Q:
[[2 6 2 6 2 5 7 4 4]
 [4 4 7 6 2 8 4 3 6]
 [7 4 6 3 6 5 7 5 2]
 [7 4 4 5 3 7 5 4 4]
 [8 5 2 4 5 5 5 7 3]
 [3 5 4 6 6 3 5 3 7]
 [6 6 3 3 6 6 8 6 6]
 [3 8 7 7 6 2 4 6 4]
 [5 7 4 6 7 6 3 7 6]]
A: 4

Q:
[[342 336 344 407 494 500 472 489 466 385 518 456 476 409]
 [911 981 895 630 236 183 361 250 264 676 137 371 289 627]
 [458 459 458 452 444 443 446 444 446 454 442 449 445 449]
 [199 173 207 355 560 581 499 550 519 315 615 479 524 350]
 [558 562 556 486 398 393 422 404 433 512 373 438 420 489]
 [446 452 445 449 449 444 452 447 431 439 451 443 442 448]
 [589 632 580 515 381 353 422 383 349 514 349 422 383 495]
 [692 725 684 543 336 311 400 345 360 573 284 411 367 543]]
A: 476

Q:
[[7543 3688 7491 4021 7484 7600 3955 3692 3678 4022]
 [5751 8860 5469 8590 5555 5773 8749 8909 8887 8636]
 [8295 4755 8153 5175 8231 8384 5123 4746 4725 5162]
 [7457 3440 7422 3800 7403 7492 3712 3434 3411 3777]
 [2694 5548 2819 5063 2869 2579 5003 5561 5548 5035]
 [8637 4961 8538 5493 8533 8766 5473 4956 4982 5484]
 [3224 6936 3340 6428 3329 3091 6446 6955 6919 6415]
 [7481 3581 7492 3930 7466 7485 3864 3536 3568 3894]
 [4241 8025 4316 7726 4295 4190 7782 8034 8047 7702]
 [2396 4440 2534 4085 2626 2288 3898 4352 4445 4076]]
A: 3678

Q:
[[ 765 -656 -238 -519 -486 -499 -456]
 [ 592 -735  107  753  715  705  673]
 [-517  158  274  993  972  973  929]
 [ 708 -514 -212 -693 -670 -683 -622]
 [-737  613  296  731  695  728  664]]
A: -499

Q:
[[266 723 381 767 733 209 830 251 745 357 244]
 [313 512 704 634 495 307 696 380 501 558 306]
 [258 733 369 777 744 196 842 238 756 347 234]
 [279 723 376 763 733 215 826 254 745 358 253]
 [693 559 404 460 572 723 408 672 568 524 713]
 [284 513 712 642 495 288 708 368 502 557 283]
 [806 559 370 427 577 801 360 718 569 526 806]
 [287 741 352 774 753 215 834 246 764 340 257]
 [698 493 623 505 487 601 504 566 479 582 636]
 [319 744 341 766 758 239 820 259 767 338 285]
 [319 762 314 776 778 237 827 252 787 320 285]]
A: 357
---
997	472	-885	351 | 997

5014	6802	5865	5151
4556	2143	2411	4503
6218	8451	7876	6279
| 5014

105	31	34	32
145	250	245	248
| 105

8668	2283	3946	3513	9599 | 8668

124	200	6	158	165	97	181 | 124

35	64	30	24	39	70
60	88	28	76	39	76
| 35

7	5	1	3	6	6	7 | 7

-548	576	-384	725
382	140	-125	570
| -548
---
[ 36  -8 -27  16  25 -42   2] ans = 36, 2

[6057 2226 4581 9130] ans = 6057, 9130

[[7532 1039 5870 7923 4494]
 [7618 4315 3489 7988 1321]] ans = 7532, 1321

[ 41  23  40 -42] ans = 41, -42

[244 251   8 216] ans = 244, 216

[274 175  41 105 145 881] ans = 274, 881

[[767 213 250 233 469]
 [420 134 740 550 664]
 [328 744 564 146 716]] ans = 767, 716

[118 110  32 219  78  68] ans = 118, 68
---
[7984 8215 2240 4052] yields 8215

[[8888 3779 3119 2953 5267]
 [3779 3119 2953 5267 9429]] yields 2953

[[9 3 2 6 5 7]
 [8 2 5 7 6 7]] yields 7

[[ 27 -32 -30 -25 -37 -42  -2]
 [-43  27  31 -44 -12 -24   3]
 [ 27 -32 -23 -27 -42 -34   3]] yields -42

[[31 44 53 35 19 59]
 [79 49 54 61 62 57]
 [35 39 45 40 48 50]] yields 40

[[6317 3245 3101 5772 3603 4157 7576]
 [3527 6242 6016 6619 5109 6505 8349]] yields 5109

[[236 831 222 525]
 [815 152 490 460]
 [160 947 318 539]] yields 947

[36 52 85 39 23] yields 85
---
[-839 -594   13 -459 -250  567] yields 13

[[87 71 69 15 66 64 43]
 [16 33 47 25 21 60 48]] yields 47

[-267 -346 -900 -114  726 -196 -650] yields -900

[6135 2009 9595 2566] yields 9595

[-481  216 -337 -346  698 -242 -666] yields -337

[18 75 24 33 42 63 38] yields 24

[  37  540  689 -695] yields 689
---
[[ 37 -10  -8  35 -35  53  80]
 [  0 -62 -34 -18  57  67 -58]
 [  4 -80 -12 -34  71 -13 -19]] yields 0

[[  1  20 -36 -28  23 -15]
 [ 10 -29  61 -33 -59 -48]] yields 10

[[ 5 24 10 -1]
 [15 77 27 -2]
 [ 0  5  5  3]] yields 15

[[ -1 -20  -8  -8   3 -21]
 [  8  12  27  -6  13  32]
 [-10   1 -61 -34  28  60]] yields 8

[[ 15  14 -25  67]
 [ 22  18 -36  23]
 [-45 -23  -6 -16]] yields 22

[[ -5  34  71   3]
 [ 40 -22  10 -21]] yields 40

[[ 43   8 -80  -9  40]
 [-59  40 -17   8 -41]] yields -59

[[ 22  25  11  19]
 [ 40  63   0  27]
 [ 27   6  46 -16]] yields 40
---
[[1.4, 0.0, -0.8, 0.1],
 [-2.2, 1.3, 0.5, -1.9],
 [1.4, 0.6, -0.1, 0.5]] → 0.0

[80.61, -129.03, 31.47, 110.43] → -129.03

[-0.06, -0.11, 0.17, 0.12] → -0.11

[-1.5, -1.5, 1.3, -1.2] → -1.5

[[-0.074, 0.126, 0.070, -0.149],
 [-0.126, -0.028, -0.172, 0.003]] → 0.126

[[96.26, -198.11, 79.32, 194.16],
 [111.85, 2.56, 105.13, 161.14]] → -198.11
